Each row has a name. Each piece below is followed by the name of the row it came from, unless a question asks for something else. Each question is about the rows just above it.

Q_636: [108 150  94  99 158 106  91 166]
Q_89: [177 109 126 150 120 142 208 111]
Q_53: [177 109 126 150 120  63 154 134]
Q_706: [132 166  96 157 123 165 165 154]
Q_151: [184 132 120 112 113 134 136 126]
Where do [ 91 166] appear?	Q_636
find: [177 109 126 150 120 142 208 111]	Q_89

Q_224: [212 116 160 171]
Q_111: [194 145  62 131]
Q_365: [196 145 125 191]
Q_927: [160 116 203 189]
Q_273: [173  69 160  65]
Q_737: [ 92 116 159 200]
Q_188: [ 54 180 100 129]
Q_211: [136  61 152 161]
Q_710: [ 82 187 159 176]
Q_996: [125 200  61 160]
Which value is in both Q_996 and Q_273?	[160]
Shared by Q_996 and Q_224:	[160]
[116 160] is in which row?	Q_224
Which row holds [187 159]?	Q_710

Q_35: [129 211 138 122  99]
Q_257: [161  88 161 142  60]
Q_445: [192 115  84 135 185]
Q_173: [106 175  94 107 167]
Q_911: [109 145 112 106 172]
Q_183: [134  84 159  91  95]
Q_366: [115 192  84 162 170]
Q_28: [107 114 142  47 128]
Q_567: [ 95  83 124 130 217]
Q_319: [141  64 167 168 138]
Q_593: [145 104 142 135  91]
Which row holds [115 192  84]?	Q_366
The one value in Q_445 and Q_183:	[84]
Shared by Q_319 and Q_35:	[138]
find: [114 142  47]	Q_28

Q_235: [130 127 132  84  63 131 137 127 119 126 129 136]
Q_808: [130 135 130 125 132  84  63 129 174 140 128 169]
Q_919: [159 144 137 127 119 126 130 129  99 134 125 153]
Q_153: [ 63 142 114 129 134 177 144 129  98 133 127 162]
Q_88: [130 135 130 125 132  84  63 129 174 126 132 169]
find: [130 135 130 125 132  84  63 129 174 126 132 169]	Q_88
Which row holds [130 127 132  84  63 131 137 127 119 126 129 136]?	Q_235
[ 63 131 137 127 119 126 129] is in which row?	Q_235
Where do [119 126 130 129] appear?	Q_919
find: [130 135 130 125 132  84  63 129 174 140 128 169]	Q_808

Q_598: [219 122 160 129 129]
Q_888: [ 44 129 113 143  75]
Q_566: [163 117 120 172 120]
Q_236: [219 122 160 159 129]
Q_755: [163 117 139 104  86]
Q_346: [ 42 137 132 160  65]
Which value is in both Q_236 and Q_346?	[160]
find: [163 117 120]	Q_566

Q_581: [ 88  71 186  83 176 170]
Q_698: [169  71  74 177  82 113]
Q_557: [177  71 169  82 169 184]
Which value is in both Q_698 and Q_581?	[71]
Which value is in both Q_581 and Q_698?	[71]
Where do [177  71 169  82 169] appear?	Q_557
find: [169  71  74 177  82]	Q_698

Q_603: [ 96 217 169  64]
Q_646: [111 193  95  82]
Q_673: [111 193 164  82]
Q_878: [111 193  95  79]
Q_973: [129  81 151 170]
Q_699: [129  64 151 164]
Q_7: [122  36 169 200]
Q_19: [ 65 142 121 118]
find: [ 81 151 170]	Q_973
find: [111 193 164]	Q_673
Which value is in both Q_7 and Q_603?	[169]
find: [129  81]	Q_973
Which value is in both Q_603 and Q_699?	[64]

Q_371: [176 185 168 185  93 122 146  84 104  81  84 156 185 149  87  84 119 168
 117 143  91 123]
Q_771: [110 102 130 113 142 146 117 150 152 117 208 116 108 143 142 180 139 116
 133 104 142 127]
Q_820: [159 156 177 160 105 127 175 104 108 167 207 157 157 182 176 166  99 157
 175 153 107 118]
The row with [119 168 117] is	Q_371
Which row holds [180 139 116 133]?	Q_771
[116 108 143 142] is in which row?	Q_771
find: [159 156 177 160 105 127 175 104 108 167 207 157 157 182 176 166  99 157
 175 153 107 118]	Q_820
find: [176 185 168 185  93 122 146  84 104  81  84 156 185 149  87  84 119 168
 117 143  91 123]	Q_371
find: [160 105 127 175 104 108 167 207 157 157 182]	Q_820

Q_841: [142  72  79  72  78  92 145  85  75  77  82  78 132 101  82  82 145  77]
Q_288: [ 62 152 142 147 144 126 130 137 150 143 141 141  61 108 139  86 181  81]
Q_830: [126 130 134 150 143 141 141  61 108  77  82  78 132 101  82  82 145  77]
Q_128: [ 62 152 142 147 144 126 142 137 150 143 141 141  61 108 139 144  61 144]
Q_695: [157  76  79  90  89 106  88  83  87  76  83  79 140 106  83  91 157  76]
Q_76: [106 178 173 160 159 152 169 160 161 170 167 171 125 140 168 157 106 167]
Q_862: [164  70  85  86 141 101  85  86  90  78  84  82 146 110  85  91 166  82]
Q_138: [ 50 175 162 137 130 144 126 150 147 170 163 170  68 130 158 162  48 169]
Q_100: [ 62 152 142 147 144 126 130 137 150 143 141 141  61 108 167 175  82 180]
The row with [142  72  79  72  78  92 145  85  75  77  82  78 132 101  82  82 145  77] is	Q_841
[159 152 169 160 161 170] is in which row?	Q_76
find: [ 62 152 142 147 144 126 130 137 150 143 141 141  61 108 167 175  82 180]	Q_100
Where do [126 130 134 150 143 141 141  61 108  77  82  78 132 101  82  82 145  77] appear?	Q_830
Which row holds [147 144 126 142 137 150]?	Q_128
The row with [84 82] is	Q_862

Q_417: [147 112 120 121 128 121 128 190]
Q_278: [194 108 105 114 117 111 122 170]
Q_439: [ 94 136 134 134 139 141 138 121]
Q_658: [101 129 132 134 135 135 130 192]
Q_548: [164 110 112 121 122 125 136 183]
Q_966: [100 133 131 127 138 194 140 174]
Q_423: [157 127 122 128 108 122 114  86]
Q_94: [147 112 118 121 128 133 128 164]
Q_475: [183 110 113 120 115 114 132 148]
Q_195: [161 120 117 119 121 118 120 105]
Q_84: [122 121 118 125 129 130 119 195]
Q_334: [ 96 133 133 139 136 136 121 176]
find: [ 96 133 133 139 136 136 121 176]	Q_334
Which value is in both Q_278 and Q_966?	[194]
Shared by Q_475 and Q_417:	[120]
The one value in Q_423 and Q_84:	[122]

Q_29: [182  86  84 167 146 161 171 177  86 124  88 179  96 162  85 114  86  81
 158 166 162  87  85 183  82  88  88 113 180  76 172 117]
Q_922: [169  84  77 166 100 177 174 167  84 110  78 169  81 175  81 130  82  78
 166 180 179  83  90 170  86  85  81 120 148  88 184 126]
Q_33: [ 87 175 170  68 116  81  85  79 161 131 179  88 170  74 166 138 166 175
  90  88  86 178 152  81 166 163 170 155  81 172  83 142]
Q_792: [167  99  75 161  75 166 165 140  79 109  83 159  88 166  82 137  85  85
 169 165 178  92  89 157  78  79  82 131 128  84 164 130]
Q_429: [179  87  85 161 128 184 177 183  77 130  74 179  80 174  76 123  81  77
 169 177 174  87  83 177  76  80  80 126 164  79 172 123]
Q_551: [173  84  84 172 101 173 178 159  93 114  92 176  75 177  87 125  86  86
 177 170 180  89  92  76  86  97  85 135 142  89 176 113]
Q_416: [182  99 105 167 188 166 166 180  96 155  99 166  96 126 168 170 103 101
 163 153 150  83  87 170  98 100 102  94 199  87 168 128]
Q_422: [ 88 180 168 109  94  96  79  81 160 117 163  90 170  96 168 126 175 177
  76  88 120 171 178  80 169 167 166 146  69 182  70 119]
Q_810: [182  86  84 167 146 178 171 177  86 124  88 179  81 162  85 114  86  81
 158 168 162  87  85 183  82  88  86 113 180  76 172 117]
Q_310: [ 78 168 165 104  93  86  76  74 167 113 171  85 155  89 163 130 166 166
  80  90  97 175 172  76 173 166 171 137  65 170  74 125]
Q_469: [ 98 159 172  75 124  94 100  96 156 111 169  99 164  94 156 122 160 173
 104  93  92 171 153  98 164 166 168 168  97 161  93 135]
find: [170  96 168 126]	Q_422
Where do [153  98 164 166 168] appear?	Q_469
The row with [ 86  84 167 146 161 171] is	Q_29
The row with [163  90] is	Q_422
find: [ 87 175 170  68 116  81  85  79 161 131 179  88 170  74 166 138 166 175
  90  88  86 178 152  81 166 163 170 155  81 172  83 142]	Q_33
Where do [182  86  84 167 146 161 171 177  86 124  88 179  96 162  85 114  86  81
 158 166 162  87  85 183  82  88  88 113 180  76 172 117] appear?	Q_29
find: [170  74 166 138]	Q_33

Q_730: [ 57  48 176 147 183 182 179  51 156  49 180  54 181  51 161]
Q_849: [117 115 120 160 117 165 123 112 163 114 119 115 119 114 163]
Q_935: [135 133 107 160 100  98 166 130 164 131 102 131 102 131 163]
Q_412: [ 95  91 143 163 142 141 146  90 165  90 141  92 142  91 161]
find: [179  51 156  49 180  54 181  51 161]	Q_730
find: [135 133 107 160 100  98 166 130 164 131 102 131 102 131 163]	Q_935
Which value is in both Q_412 and Q_730?	[161]

Q_437: [101  84 103 102  96  99 118  87 132  99 127  84 101 127 109 150 101  85
 142  96 106 122 116 132  98 120 135 101 132  95 100 147  90  86 106  94
  99 100  89  97  88  99 101 129  98  98 139 101]
Q_825: [140 111 139  34 130 140 112 125  99 140 107 124  39 105 129  97  68 133
  96 129 128 124 120  99  51 120 114  51 102 140 157 100 136 129 128 132
 137 139  78 139 112 131 138 113 132 138 110 137]
Q_769: [120 139 121 181 115 129 153 124 190 121 174 125 170 183 139 194 157 122
 191 111 136 149 156 179 172 152 168 171 180 114 157 194 118 120 133 126
 125 118 157 131 121 125 131 170 122 116 169 125]
find: [102  96  99]	Q_437
Which row holds [120 139 121 181 115 129 153 124 190 121 174 125 170 183 139 194 157 122
 191 111 136 149 156 179 172 152 168 171 180 114 157 194 118 120 133 126
 125 118 157 131 121 125 131 170 122 116 169 125]?	Q_769

